Read these off the grid that follows.
1) What is the entry in the top-right corner?
2) What is the entry directly above the centre entry?
3) What is the entry at the centre?
4) What is the entry directly below 131?
5) What is the 3rd entry in reading order?
6) What is the entry directly above 119?
7) What is the entry in the bottom-right corner?
8) What is the entry just left of the centre entry?
[[130 105 131 121 143]
 [128 112 136 116 118]
 [121 148 129 132 138]
 [130 112 132 116 118]
 [117 141 135 129 143]
 [119 148 129 132 138]
 [130 105 129 121 143]]
1) 143
2) 129
3) 132
4) 136
5) 131
6) 117
7) 143
8) 112

M =
[[126 128 126 138 140]
 [120 135 137 107 141]
 [135 128 130 116 108]
 [116 120 128 140 156]
 [141 140 126 118 106]]
Rows and columns are numbered from 0.
The bottom-left entry is 141
The entry at row 2, column 0 is 135
The entry at row 2, column 1 -> 128
Give the entry just right of 138.
Answer: 140
Give the entry at row 0, column 0.
Answer: 126
Give the centre entry.
Answer: 130
Give the entry just left of 118.
Answer: 126
Give the entry in row 0 and column 1.
Answer: 128
The entry in the bottom-right corner -> 106
The entry just left of the largest entry: 140

Questions about the array below.
1) The entry at the centre?
2) The entry just left of the largest entry?
3) The entry in the top-right corner?
4) The 2nd entry, reading row by row?
5) The entry just right of the centre entry?
6) The entry directly above the largest entry?
7) The bottom-right entry?
8) The entry just left of the smallest entry?
[[108 131 119 118 114 117 121 146 115]
 [147 123 141 138 142 139 133 109 137]
 [108 127 136 126 124 107 116 110 122]
 [115 134 112 117 116 126 129 156 121]
 [109 131 120 119 114 117 120 146 115]
 [151 127 123 130 136 150 141 140 138]
 [105 131 127 121 115 109 115 130 116]
 [141 130 117 125 128 145 140 151 133]
 [149 128 123 130 134 149 142 142 136]
 [151 125 130 134 141 147 141 126 139]
 [140 124 144 139 139 130 127  99 134]
 [146 128 121 130 136 147 142 139 137]
 [150 127 122 130 136 150 141 144 137]
 [146 128 123 129 135 149 143 141 137]
 [145 125 140 136 142 138 134 108 139]]
1) 128
2) 129
3) 115
4) 131
5) 145
6) 110
7) 139
8) 127

data =
[[116 131 143 126 138]
 [122 132 148 129 125]
 [147 144 110 113 138]
 [137 123 137 138 131]
 [110 130 150 129 139]
 [132 123 122 139 119]
 [133 123 127 139 122]
 [130 128 141 131 127]]
Report the 4th entry in reading order.
Answer: 126
The top-left entry: 116
Report the last entry, reading row by row.
Answer: 127
The smallest entry in the last column: 119
Report the third largest entry.
Answer: 147
Report the entry directly below the largest entry.
Answer: 122
The third entry from the end, reading row by row: 141
Report the bottom-left entry.
Answer: 130
The top entry of the column that holds the largest entry: 143
The entry just right of the largest entry is 129
The first entry in the row that holds the largest entry is 110
The entry in the top-right corner -> 138
The entry just left of 125 is 129
Report the largest entry in the last column.
Answer: 139
Report the entry directly below 144.
Answer: 123
Report the entry directly below 125.
Answer: 138

Read these off the table that follows. Counting starts at 0.
1) What is the entry in row 1 and column 2?
2) What is the entry just right of 113?
3) What is the entry in row 0 and column 0?
4) What is the entry just right of the centre entry?
5) What is the centre entry?
6) What is the entry just right of the smallest entry?
7) What is the entry in row 0 and column 2?
8) What is the entry at row 1, column 0?
119  137  113  139  148  134  128  121  117  140  141  134  120  121  117
129  132  131  128  125  128  124  121  125  133  138  124  130  121  132
120  124  132  127  131  124  128  120  129  127  131  129  134  129  128
125  131  115  126  146  136  127  123  117  140  144  133  118  115  118
109  124  135  138  118  108  123  104  121  127  128  127  131  132  133
1) 131
2) 139
3) 119
4) 129
5) 120
6) 121
7) 113
8) 129

Questions about the table below. Rows and columns are numbered from 0.
1) Which number is the entry in row 0 and column 2?
2) Which number is the entry at row 2, column 0?
3) Which number is the entry at row 1, column 0?
4) Which number is the entry just left of the smallest entry?
5) Which number is the entry at row 1, column 1?
6) Which number is the top-right entry?
7) Which number is the minimum?
8) Which number is the bottom entry of the column that holds the largest entry?
[[135 134 109 134 112 141 101 112 135 138 143 128 129 147]
 [132 127 129 127 124 135 119 125 128 138 125 132 131 128]
 [131 127 131 127 127 132 124 127 127 135 124 131 130 126]
 [136 127 130 127 121 141 111 122 128 148 123 136 133 128]]
1) 109
2) 131
3) 132
4) 141
5) 127
6) 147
7) 101
8) 148

[[140 127 146 113 142 140 124 109 126 106 145 112 151 145 132 136]
 [124 126 137 132 136 128 149 130 130 138 147 116 150 149 113 122]
 [127 116 150 126 114 144 119 125 131 138 137 137 149 136 124 122]
 [120 130 114 142 117 111 150 151 143 124 117 119 130 140 131 132]]
Rows and columns are numbered from 0.
Give the entry at row 1, column 2.
Answer: 137
Give the entry directly below the smallest entry.
Answer: 138
The entry at row 0, column 1: 127
Give the entry at row 1, column 0.
Answer: 124
The entry in the top-left corner: 140
Give the entry just left of 125.
Answer: 119
The entry in row 2 and column 2: 150
The entry just right of the smallest entry -> 145
Give the entry at row 0, column 2.
Answer: 146
The bottom-left entry is 120
Give the top entry of the column that holds the smallest entry.
Answer: 106
Give the entry in the top-right corner.
Answer: 136
Give the entry just left of the smallest entry.
Answer: 126
Give the bottom-right entry.
Answer: 132
The bottom entry of the column that holds the smallest entry -> 124

Read these off the row that follows.
1) Read off the entry just left of 141.
2) Read off the entry just right of 122.
[122 132 112 142 151 151 141 136 137 147]
1) 151
2) 132

W =
[[127 134 120 134 127 129 126]
 [130 126 127 126 125 128 125]
 [134 120 126 120 120 129 119]
 [126 151 101 149 126 130 121]
 [127 126 126 130 127 127 126]
 [125 122 123 133 125 124 125]
 [127 126 126 130 127 127 127]
 [128 128 127 129 128 128 128]
 [128 129 127 129 128 128 128]
 [128 130 124 131 128 128 127]
 [138 117 126 116 116 130 116]
 [127 126 126 130 127 127 127]
 [128 127 127 128 127 128 127]
 [116 108 116 143 118 111 119]
 [127 142 112 141 127 130 124]
 [126 149 104 147 126 130 122]]
The entry directly below the smallest entry is 126
The bottom entry of the column that holds the smallest entry is 104
Which number is the smallest entry in the first column?
A: 116
Which number is the entry directly above the smallest entry?
A: 126
The 1st entry in reading order -> 127
The entry in the bottom-right corner -> 122
Which number is the fourth entry from the end, reading row by row?
A: 147
The 3rd entry from the end, reading row by row -> 126
The entry directly above the largest entry: 120
The largest entry in the last row: 149
Which number is the entry just right of 108?
A: 116
Which number is the third entry, reading row by row?
A: 120
The 5th entry in reading order is 127
Which number is the entry just right of the smallest entry?
A: 149
Which number is the bottom-left entry?
A: 126
Which number is the entry just left of the smallest entry?
A: 151
The top-right entry -> 126
Which number is the last entry of the smallest entry's row?
A: 121
The smallest entry in the last column -> 116
Which number is the entry just left of the largest entry?
A: 126
The entry just right of 141 -> 127

a = [[132, 139, 141, 117, 120, 126, 116, 129, 137, 111, 122, 130, 127], [152, 145, 153, 106, 100, 117, 102, 132, 141, 105, 125, 121, 127], [142, 142, 151, 107, 108, 123, 107, 132, 139, 108, 124, 129, 127], [127, 130, 127, 126, 130, 127, 122, 131, 127, 124, 123, 126, 128], [122, 128, 128, 125, 130, 122, 125, 127, 127, 128, 133, 124, 122], [127, 131, 128, 132, 129, 127, 131, 124, 135, 128, 127, 127, 132], [127, 128, 127, 128, 130, 127, 128, 128, 128, 128, 129, 126, 128], [155, 146, 154, 108, 98, 116, 101, 134, 143, 102, 124, 120, 128], [118, 126, 131, 118, 119, 117, 124, 128, 129, 127, 136, 127, 114], [126, 127, 128, 130, 129, 127, 131, 126, 131, 129, 133, 128, 128], [128, 133, 131, 129, 126, 128, 127, 128, 136, 120, 123, 132, 130]]
The maximum? 155
The entry just right of the largest entry? 146
The entry just right of the smallest entry -> 116
The entry just left of 151? 142
The entry at the centre? 131
The entry just left of the centre entry? 127

Questions about the table below. Rows and columns are numbered from 0.
1) Find the entry at row 0, column 0.
2) Find the entry at row 0, column 1.
3) Find the entry in row 1 and column 0.
4) Find the entry directly below the largest entry.
5) Find the entry at row 0, column 2.
110,144,117,119,141,138,117,120,140
151,123,125,141,120,111,139,114,143
134,143,136,120,127,142,129,132,126
129,138,132,124,129,138,128,131,128
143,125,126,139,120,119,138,117,142
1) 110
2) 144
3) 151
4) 134
5) 117

Read these off the matrix that follows.
1) Find the 3rd entry on the main diagonal.
2) Find the bottom-left entry.
3) Find the bottom-right entry.
4) Find the entry in the top-left corner.
5) Find the first entry of the largest entry's row.
6) Find the 5th entry in reading order.
7) Find the entry directly above the largest entry.
8) Find the fifth-last entry, reading row by row.
[[150 141 118 115 136 121]
 [119 130 140 125 134 122]
 [125 133 131 124 127 130]
 [151 143 116 113 136 120]
 [127 133 128 124 126 130]
 [138 121 116 137 116 141]
 [152 144 115 113 136 120]
 [120 128 138 126 132 124]
 [127 130 134 125 131 126]
 [135 123 119 134 119 138]
 [137 121 117 136 117 140]
 [125 134 131 122 124 135]
 [119 129 140 126 134 122]
 [137 121 117 136 117 140]
 [123 128 138 129 131 126]]
1) 131
2) 123
3) 126
4) 150
5) 152
6) 136
7) 138
8) 128
